A small network was trained on invented records. Each row is its activation on one of them, seen along a few directions.
Records have a field called D. Each example row is followed by its value.
The largest differences between rows may come from other fields.
(in the rows, 500 means zero)
Strong random noise was added to every row along 10 fixed directions; ignore it. To show where, here is one row again and again, with new noise each time:
[470 455 362 623 463 396 565 537 301 311 450 360 369 496 358 509 650 423
 558 565 407 674 562 369 414 600 537 600 684]
[443 540 641 436 538 618 399 655 634 640 392 575 563 606 581 643 509 529
 652 507 315 523 427 396 615 547 442 606 329]
[413 275 515 454 478 511 558 668 508 386 510 408 410 467 502 618 721 498
 486 526 379 654 424 365 506 385 549 476 556]
[507 654 814 643 451 561 596 300 438 547 524 680 707 614 516 486 460 545
 483 427 443 224 559 561 730 698 509 431 495]
[528 537 543 556 450 493 513 395 380 473 547 679 539 540 392 453 477 475
 532 430 488 539 524 417 528 456 655 485 562]
[523 338 489 665 590 322 650 427 520 442 464 297 342 364 475 477 217 620
 480 506 549 797 450 439 396 510 601 574 512]
[507 447 616 426 468 505 494 546 538 560 519 399 505 566 612 570 491 407
 433 543 629 354 475 577 597 579 417 458 410]
[468 483 645 612 481 474 695 255 331 428 655 412 404 666 485 502 626 512
 279 477 610 276 640 609 644 528 364 158 496]
[492 552 602 433 537 613 420 440 521 626 538 710 409 696 499 552 473 558
 562 439 439 578 514 409 564 280 471 351 299]
[454 473 358 509 629 435 408 541 448 542 474 354 314 673 455 593 613 452
 512 513 558 559 570 482 476 592 348 438 377]
[440 740 525 567 479 532 618 375 415 637 531 505 632 610 378 490 280 502
 509 450 407 378 539 366 673 550 484 540 378]
[422 544 605 523 376 567 562 396 338 383 617 540 492 622 504 598 828 456
 427 482 330 316 647 506 644 400 428 273 598]

[462 450 527 613 618 423 381 444 612 457 462 450 502 403 636 622 525 633
 501 431 318 590 553 573 521 411 542 462 536] -> d6
[480 555 710 534 411 624 564 452 529 447 500 667 615 489 572 515 636 620
 515 476 368 364 495 545 622 510 502 439 543] -> d4
[525 308 486 556 634 367 369 484 554 477 506 600 602 445 475 475 518 536
 392 359 620 564 480 538 496 540 722 456 565] -> d5
[674 400 440 502 589 282 247 450 561 569 460 528 454 394 652 388 250 499
 484 488 911 604 455 732 278 573 654 507 515] -> d7
[591 695 454 612 432 365 228 281 425 473 494 574 614 418 630 527 546 379
 576 456 505 257 733 783 461 660 532 555 683] -> d7
[474 479 157 420 593 331 342 504 406 550 573 299 424 513 452 518 559 436
 373 458 744 460 566 569 382 483 443 364 455] -> d5
[424 256 295 330 473 436 572 638 506 508 671 417 638 348 383 462 476 405
 257 429 774 467 299 430 480 332 733 420 512] -> d1
[457 411 418 590 545 393 510 498 569 433 470 383 412 338 484 597 449 595
 560 478 299 728 529 467 413 408 575 600 570] -> d2
[542 533 419 653 559 416 420 460 388 454 419 594 505 528 373 474 557 482
 609 451 506 557 591 529 422 764 557 600 630] -> d2
[534 632 100 544 765 307 234 500 587 743 439 397 526 473 409 530 281 518
 586 395 589 607 540 524 355 654 478 640 322] -> d2
[455 658 456 451 482 575 528 553 320 531 434 400 326 814 411 453 579 443
 509 628 532 481 579 363 531 490 255 405 326] -> d5
[561 517 692 627 433 495 641 322 509 453 557 388 340 520 604 516 341 551
 468 581 373 526 607 560 563 388 384 421 494] -> d6
[520 470 293 435 608 465 337 635 399 557 450 674 476 641 285 397 553 453
 571 464 700 677 388 315 348 559 636 535 443] -> d3
[367 405 399 463 595 407 390 583 485 532 578 347 602 558 535 575 712 493
 290 427 620 288 527 558 589 532 512 281 489] -> d7
[370 425 601 387 323 646 756 662 550 433 584 303 580 401 527 661 686 404
 424 549 193 350 441 372 733 354 419 537 568] -> d4
[524 537 478 392 532 582 385 534 575 621 507 739 658 493 456 477 467 473
 576 413 482 482 421 453 536 502 604 564 442] -> d8
[561 513 684 427 398 469 391 481 512 604 598 636 819 490 617 486 427 363
 354 412 755 121 442 692 667 636 652 461 494] -> d3
[330 444 282 558 624 422 542 423 498 451 642 377 590 377 441 625 759 589
 349 337 355 394 596 535 543 496 507 355 598] -> d8
[587 400 484 469 447 508 572 547 360 373 494 549 412 570 416 376 701 358
 473 595 718 477 444 533 443 647 472 455 631] -> d6
[501 490 538 410 431 598 418 584 467 490 524 715 667 550 430 491 679 340
 485 478 542 346 430 497 598 556 576 518 528] -> d1
[516 715 525 397 261 675 556 512 382 489 490 665 577 588 443 427 489 400
 588 589 381 433 521 346 552 390 532 576 533] -> d8
[402 454 401 501 571 489 643 674 562 572 458 360 637 425 379 566 393 502
 520 489 358 554 370 309 599 615 534 698 459] -> d1
[523 728 524 426 435 503 369 356 433 627 575 579 586 657 566 462 377 452
 409 471 641 258 606 577 573 401 438 316 389] -> d3
[578 440 341 379 518 401 293 486 530 531 561 464 408 487 577 485 500 420
 440 490 767 493 522 673 333 421 494 398 485] -> d4

Here are new rows. What is D for each?
[478 468 592 159 439 741 485 884 684 698 405 524 606 583 581 526 483 368
 568 640 564 445 223 358 589 541 401 683 281] -> d8
[515 412 261 330 484 432 563 634 514 582 603 236 535 430 407 445 351 281
 324 527 910 375 398 487 508 573 528 586 419] -> d4
[521 512 515 750 610 461 607 352 456 406 393 494 385 501 404 484 568 621
 604 506 336 629 601 504 447 712 392 540 589] -> d2
[422 400 520 382 519 573 484 597 625 526 573 531 587 438 567 599 669 495
 443 437 445 406 430 510 565 372 504 416 494] -> d6
[405 519 546 596 605 438 679 345 713 567 573 281 634 252 655 619 317 741
 373 379 302 393 500 624 609 441 425 420 440] -> d4
[494 460 538 414 427 594 695 560 491 558 530 383 439 607 430 488 434 334
 444 583 511 440 472 398 624 524 389 540 421] -> d8
[500 262 542 375 481 447 393 798 653 453 429 265 545 368 738 615 696 359
 427 626 704 360 394 666 518 743 474 601 566] -> d7
[383 402 392 738 705 352 660 352 524 370 459 125 144 487 549 597 541 802
 439 549 336 724 613 555 361 479 247 308 475] -> d6
